pur: [-52 -11  17 -41]
lop: [-52 -51 -16 -40]
piz: [ 18 -51  17 -41]
gimon: [ 16  -4 -17 -40]
succ: [-11]	[17]
rev: [-17  -4]	gimon
rev: [-40 -16]	lop
[-52 -11  17 -41]	pur
tail: [ 18 -51]	[ 17 -41]
tail: [-52 -11  17]	[-41]

zoduk: [ 33  32  34 -18]
lop: [33 39 34 40]
pur: [-48 -26  34  40]
kop: [ 33  39 -52 -59]
len: [33]	1
[-48 -26  34  40]	pur
len: [ 33  32  34 -18]	4
tail: [-48 -26  34]	[40]
rev: [34 39 33]	lop
[ 33  32  34 -18]	zoduk

tazur: [ 25 -13  23 -20  24 -14  22  12 -13  12 -13  11  -8]
badum: [-18  48 -13  25 -13  23 -20  24 -21  22 -19  22 -16]
zoduk: [  9  -6 -53 -20 -13  25  23  24 -49   3 -49   5 -44]
tail: [-18  48]	[-13  25 -13  23 -20  24 -21  22 -19  22 -16]
succ: [3]	[-49]
rev: [ 12  22 -14  24 -20  23]	tazur
[-18  48 -13  25 -13  23 -20  24 -21  22 -19  22 -16]	badum
tail: [  9  -6 -53 -20 -13]	[ 25  23  24 -49   3 -49   5 -44]
rev: [ 22 -21  24 -20  23 -13  25]	badum
len: [  9  -6 -53 -20 -13]	5

badum: [ 19   1  -5   2   4   0  -4 -18  -4  15  24  25   2  19  24  -3  -8  11
  28]
Sazu: [  8   2  21   1  -8  -2  17  34  38 -25   2  31 -23 -16 -24  -1  30  -2
 -12]
tazur: [  9  24  17  10  -1 -27   3   1  18   0   5  19 -16   6   8 -16  19  -3
  10]
zoduk: [-11  13  20   4  -7 -14  10  29  25 -21 -19  -6 -16 -19 -26  -8  28 -13
 -26]
piz: [  8   2  21   1  -8  -2   3   0  38 -25   2  31 -23 -16 -24  -7  30  -2
  -1]
succ: [-18]	[-4]
tail: [3 1]	[ 18   0   5  19 -16   6   8 -16  19  -3  10]
len: [19  1 -5  2  4]	5

Bav: [ 14   2 -34 -34]
badum: [ 29 -10  25 -28]
Sazu: [  9  11 -43 -22]
piz: [-18  46 -11   2]
kop: [ 25   8  15 -40]
gige: [-25  44   2  -3]
fide: [ 14   2 -33 -34]
zoduk: [ -2 -33  38   3]
succ: [-11]	[2]
tail: [ 46 -11]	[2]

gimon: [ 14 -22   0 -39 -17   1 -10  17  20  15 -37  20   9 -24  -9 -33  14  25
  17  21  32   1  -9 -12  22  13  -7 -21  13   6  20   6  11  -2  -7  23
  -4  19 -35  17  -2  11   7  26 -25   2  -9  32 -20   1]
gige: [ 16 -15  16 -42 -24   7  10  14   8  29  12  26 -17  11  13  23   7   7
  33  15 -20 -27   9 -22  24   2   9   5   0 -17  10  37   4  -5   6  15
  13  18 -31 -12 -13 -20  19  17 -13 -16  16  20   2 -16]
lop: [ 25  15  -1 -31  -1  11  30 -19   2   6  10  10  -9  10   1 -15 -18 -16
   7   2  28 -10 -13  18   8   1  13  21 -18  16  35  31  18 -34 -23   5
 -11   3 -17   7 -26   5 -11 -18 -13   6 -11  15  16   6]
Bav: [-21  14  11   3  -3 -10 -23 -18  18 -17  -2   5  -8 -15   8  26  16  17
   5 -30 -27  16  -1 -12  -4 -22 -20 -34  18 -14 -34 -20 -19  33   6  -2
  -8  -7   7   4  16  -6  30  43   1  -9   9   2 -29  -1]
kop: [  0 -28 -22  19 -21   0  -6  15  23 -13 -46  -3   4 -10  20 -27   5  20
   2   6  19  16 -14   8  11 -25 -18 -10   8   5  16   0  -1   7 -12  12
 -13 -13 -37  24  10   7  25  42 -17  -2  14  50 -21  15]
tazur: [-14 -18 -13   6 -11  22  31 -20 -16  26  14  17  10  12  -7  -7 -16   5
  -9  -5  23  15  -1 -31  -1  11   6  19  15   2 -34 -16 -10  36  -3  25
 -10  -1  15  26  15 -30  18  -7  -1  -9  10  -1 -28  24]
badum: [-23 -21 -11 -36  10 -18 -22  18  30 -26 -20  -9 -16  -2   7  13  12  -3
  35  -7 -24 -19 -17  26  10 -14  -1 -25 -10  14  10 -12   2 -36 -18 -13
   9   0 -21 -30  -2   9   9   9  13  11 -13  26   8 -21]
rev: [ 14  10   7 -24 -42]	gige
[ 14 -22   0 -39 -17   1 -10  17  20  15 -37  20   9 -24  -9 -33  14  25
  17  21  32   1  -9 -12  22  13  -7 -21  13   6  20   6  11  -2  -7  23
  -4  19 -35  17  -2  11   7  26 -25   2  -9  32 -20   1]	gimon
len: [ 16 -15  16 -42 -24   7  10  14   8  29  12  26 -17  11  13  23   7   7
  33]	19
tail: [-20 -16]	[ 26  14  17  10  12  -7  -7 -16   5  -9  -5  23  15  -1 -31  -1  11   6
  19  15   2 -34 -16 -10  36  -3  25 -10  -1  15  26  15 -30  18  -7  -1
  -9  10  -1 -28  24]
succ: [-35]	[17]
rev: [ 11  -1 -31  -1  15  23]	tazur
rev: [-11   6 -13 -18 -11]	lop

Sazu: [ 14   2  -4 -15   7   0 -16  -1 -20   0 -22 -26   5  -4  -7 -41   2 -16
   2 -20  44 -20  25]
kop: [ 14  11 -13  41   7  22  41  -1 -20 -35 -22 -26 -13  -4  -7 -41  26   6
   2 -20  -2  11  25]
gimon: [ 14   2  -1 -15   7   0 -16  -5 -20   0 -22 -26   5  -4  -7 -41   2 -16
   2 -20  38 -22  25]
piz: [  2  -3  17 -35   7 -27 -35  -1 -20  52 -22 -10   7  -4  -7 -13 -39 -16
   2   5   9 -20 -22]
lop: [ 14   2  -8   0   7  31  -3  -1 -20 -19 -22 -26   5   0  -7 -41  16  -9
   2 -20  14   2  27]
badum: [ 14   2   9 -29   7  -4 -16  -1 -20   6 -22 -26  12  -4  -7 -41   2 -18
   2 -20  33 -20  25]
gige: [-19   2  -4 -13  -2   0 -10  -1  33   0 -22 -27   5  -4  -1  57   2   9
   2  14 -20   5 -22]
tazur: [  5  -3  23 -25   7   0 -24  -1 -20   6 -22 -26   5  -4  -7 -41   2 -16
   0 -16  38 -27  25]
Bav: [ 14   8  -5   7   7  19  -3  -1 -20 -21 -22 -26   5  -4  -7 -41  14 -16
   2 -20  13 -14  27]
pur: [ 14   2  -4 -15   7   0 -16  -1 -20   0 -22 -26   5  -4  -7 -41   2 -16
   2 -20  31 -20  25]
[-19   2  -4 -13  -2   0 -10  -1  33   0 -22 -27   5  -4  -1  57   2   9
   2  14 -20   5 -22]	gige
tail: [-22 -27   5  -4]	[ -1  57   2   9   2  14 -20   5 -22]
tail: [-35   7 -27 -35  -1]	[-20  52 -22 -10   7  -4  -7 -13 -39 -16   2   5   9 -20 -22]

badum: [ -4 -15  13  10   6  -5  -9  21  -2  12 -21  15 -14   0  -7  -2   9   6
  -6   5  -4  -3   1  17  -1   5  24 -13  40 -15   2   8 -47  -3]
gige: [ 10 -13   4 -22   4   0 -21  19  16   4   5 -14  -9 -19  -3 -11 -12 -11
  29   4   2   5  -3  -9  -6 -13 -15  18  -5   2  12   9  -8  -7]
pur: [ 10 -13   4 -22   4   4  19 -21   0  16   5 -14  -9 -18  -3 -11 -12 -11
  29   4   2   5  -3  -9  -6 -13 -15  18  -5   2  12   9  -8  -7]
rev: [ 16   0 -21  19   4]	pur
tail: [ -9 -18]	[ -3 -11 -12 -11  29   4   2   5  -3  -9  -6 -13 -15  18  -5   2  12   9
  -8  -7]

Bav: [  4  50 -14   2  21  14  51]
badum: [ 3  6 14 29 -5 -6 19]
lop: [ 11 -13 -20 -18 -13   7  -4]
zoduk: [ -5  -2   4 -32  55  -4 -35]
len: [  4  50 -14   2]	4
rev: [-6 -5]	badum
rev: [-18 -20]	lop
succ: [-2]	[4]

Sazu: [ 2 -1 21  1 33]
pur: [ -6 -22  31   6  42]
kop: [ -7 -14  -5  -8  -7]
Bav: [ -7 -13  21  -8  48]
gimon: [ -6 -22  31   5  42]
tail: [-22  31   5]	[42]
len: [ -7 -13  21]	3
rev: [  5  31 -22]	gimon
len: [ -7 -13  21  -8]	4
tail: [ -7 -14]	[-5 -8 -7]

pur: [ 16  -8  -6   0   2  14   2  -6  -3  13   2   0   3  -9   2   1 -11   0
   6  -1  14 -19 -36   3   2   1  -3   1   9   2   5  -2  -2   3   1  -5
   5  -9   5   2  -6]
zoduk: [-21  -3   3   0   0   4   7   1  -9  -9   4  -1   2  -1  14   0   8   2
  14   3   4   2   8   3   0  -2   8   5   0   2   0  -1   0  -2   4   0
  -2  -1  -4   8  -4]
piz: [ 16  -8  -6   0   2  14   2  -6  -3  13   2   0   3  -9   2   1 -11   0
   6  -1  -4  15  17  -7  -2  -2  -5   5   4   1   3   2   2  -3  -2  18
   6  15  -6  -4  -6]
gimon: [ -9  17 -11   0  -2 -18  -6  -3  -2  -6  -7   1   1  18   0  -2  -2  -7
  -3   3  14 -19 -36   3   2   1  -3   1   9   2   5  -2  -2   3   1  -5
   5  -9   8  -2   2]
kop: [  3 -18  13   1   2  -9 -10  -1   4   5   0  -1   0  16  -4   4 -15  11
  37   4   3  -5  23   1   0  -1   0   2   5  -5   0   8   0   1  -4  19
  -6   3   4  -3   4]
Sazu: [-21  -3   3   0   0   4   7   1  -9  -9   4   5   2  -1  14   0   8   2
  14   3   4   2   8   3   0  -2   8   5   0   2   0  -1   0  -2   4   0
  -2  -1  -4   8  -4]
tazur: [-11 -15   2   4   2  -6  -2   9   1  -9  -2  -2   2 -11   8   3   6   2
  -4  -4  -5   6   0  -1   0  -1   0   0   9   5   4  -5   1   3  -1   0
  10  11  -4  -2   0]
gige: [-11  24  -1  -3  -2 -12  -5  -1   7  -4   2   4   1  15   2   1   9   4
 -57  -2  -9  13 -21   1   1   3   1  -2   4  -3  -4   4  -3   6  -4   6
 -11  -5   1  -3   2]
[-11 -15   2   4   2  -6  -2   9   1  -9  -2  -2   2 -11   8   3   6   2
  -4  -4  -5   6   0  -1   0  -1   0   0   9   5   4  -5   1   3  -1   0
  10  11  -4  -2   0]	tazur
[-11  24  -1  -3  -2 -12  -5  -1   7  -4   2   4   1  15   2   1   9   4
 -57  -2  -9  13 -21   1   1   3   1  -2   4  -3  -4   4  -3   6  -4   6
 -11  -5   1  -3   2]	gige

gimon: [-34  11  46 -52  56 -50 -31  50 -37 -19  29  32   7 -21  55 -11  29  43
  10   7  29  28  25  22  -3  24   2 -39]
tazur: [ 21 -51  54  15 -31  27  11   8  -2 -25  22 -28  -8 -31 -38 -43 -10 -38
  25 -10  11 -22  39 -49  -5 -28  35 -56]
zoduk: [-41  14  24 -39  49 -40  30   2  22  14   2  43 -55   3  50  35  -4  47
  38  28  15  41   0  43  -7   4  52  17]
kop: [-13 -30  10 -32   7  52  25  40  47 -19  26 -24  16  30 -38 -39  22 -57
  15 -31 -16  35  46 -18   7 -32 -29 -22]
pur: [  2  -6 -57 -48  30  38 -20 -26 -50  12 -26 -46 -55  -6  44 -15 -33   8
  29  48 -11   0  55  48  41  35 -34  44]
Bav: [ 26  13  24 -39 -44  11 -42 -59  53 -19  10  28  48 -16 -20 -31  12  -8
   7   0  24 -23  56 -29  12  50  42  52]
piz: [  1 -36 -26  49  10   5 -10  38 -30  40 -42  -6 -27  59  31  27 -39 -37
  38 -42   6 -31 -34 -12 -19  30  43 -32]
badum: [-41  14  24 -39  49 -40  30   2  22  14   2  43 -55   3  50  35  -4  47
   7   0  25  41   0 -21 -24  51 -53  44]
lop: [ 48   6 -10 -36 -19  21  42  44 -46  43  32 -12  39  54 -33 -24 -12   3
  -7  -6 -33   3  35  -1  55  55 -35  10]
fide: [ 45  33 -29 -18 -17  -5 -34 -25  13 -25 -34 -21  12   8 -33  28  26   8
 -54 -10  35  -1  53 -50 -32  24 -12   3]
tail: [ 7  0 24]	[-23  56 -29  12  50  42  52]
tail: [-48  30  38 -20 -26]	[-50  12 -26 -46 -55  -6  44 -15 -33   8  29  48 -11   0  55  48  41  35
 -34  44]
tail: [ 45  33 -29 -18 -17]	[ -5 -34 -25  13 -25 -34 -21  12   8 -33  28  26   8 -54 -10  35  -1  53
 -50 -32  24 -12   3]

piz: [ 11  -7 -13   6  -6 -17  -5 -15  -3 -15  -2 -36 -20  46 -13 -10 -21 -12
   3 -15 -12]
Sazu: [ 11  -7  26   2  -6  21  -5   8  -8 -15  -2 -36 -21  46 -13   8 -21  23
  -9 -21 -11]
gige: [ 11  -7  -1   6  -6  19  -5  -3  10 -15  -2   6 -21  46  -5   8 -23  17
   3 -21 -11]
gimon: [ -1  -7 -13   6 -14  11   3 -15  -3  20  -2 -41 -21  46 -13   8  -9  17
   2 -21 -11]
fide: [ 11 -38 -13   6  -6   2  -5 -10  28  21  -2 -36 -21  46 -25   9 -21  17
   3 -23 -11]
badum: [ 11  -7 -13   3  -6   1  -5  20  -3 -15  15 -36 -21  46 -40   8 -21  17
   3   3 -11]
zoduk: [ 11 -38 -13   6  -6 -17  -6 -15  28  21  -2 -36 -21  46 -25   9 -21  17
   2 -23 -11]
pur: [ 11 -22 -13   6  -6  11  10  -3  -3 -24  18 -36 -21  46 -33   8  -9  17
   3 -21 -11]
tail: [  9 -21  17   3]	[-23 -11]
tail: [ -6 -17  -5 -15]	[ -3 -15  -2 -36 -20  46 -13 -10 -21 -12   3 -15 -12]
len: [ -1  -7 -13   6 -14  11   3 -15  -3  20  -2 -41 -21  46 -13   8  -9  17
   2 -21 -11]	21
len: [ 11 -38]	2
len: [ 11 -22 -13   6  -6  11  10  -3  -3]	9
tail: [-9 17  3]	[-21 -11]

Sazu: [-36 -23   2 -16 -51 -40   6  44  17   7  37]
pur: [-41  -2  34 -31 -35 -11  27   4  21  28  37]
tazur: [  3  -8 -25  33  18 -45  30 -19 -23  43 -32]
Bav: [ 50  30  -2  -5 -18  -3  11   3  -4 -36 -27]
gimon: [ 19  15  -7 -19  16 -20  -8 -20 -10  19  -5]
succ: [-45]	[30]
succ: [28]	[37]
succ: [2]	[-16]
len: [-41  -2  34 -31 -35 -11  27   4  21]	9
tail: [ 18 -45  30 -19 -23]	[ 43 -32]

tazur: [ 42  -9 -14 -13  -2  26 -11 -22 -16]
piz: [ 42  -9 -14 -13  -2  26   7 -22 -16]
gimon: [  7  19  -4  16  22 -19 -52  19  25]
pur: [ 42  -8 -14 -13  -2  26 -11 -22 -16]
len: [ 42  -9 -14 -13  -2  26   7 -22]	8
len: [ 42  -9 -14 -13]	4
len: [  7  19  -4  16  22 -19 -52]	7
len: [ 42  -8 -14 -13  -2  26 -11 -22 -16]	9
rev: [ 19 -52 -19  22  16  -4]	gimon
tail: [-2 26  7]	[-22 -16]
len: [ 42  -8 -14 -13]	4

tazur: [ 40 -20 -15   8 -18 -18 -11]
kop: [ 31 -14  -6  18  21  -6  47]
Bav: [ 31  -2 -23  17 -19  -3  45]
piz: [-17  15  33 -14  18 -10  11]
Sazu: [-20 -14  -6  17  21  -6 -16]
[-20 -14  -6  17  21  -6 -16]	Sazu
rev: [ 17 -23  -2]	Bav
succ: [-17]	[15]
tail: [-14  -6  17  21  -6]	[-16]
rev: [ -6 -14  31]	kop

pur: [ -7  18  48 -18  23  -8]
zoduk: [ 11 -27   8 -19  23  -4]
lop: [ 11 -27 -28 -19  23  -4]
tail: [-18  23]	[-8]
tail: [ 11 -27   8 -19]	[23 -4]
tail: [-28 -19  23]	[-4]

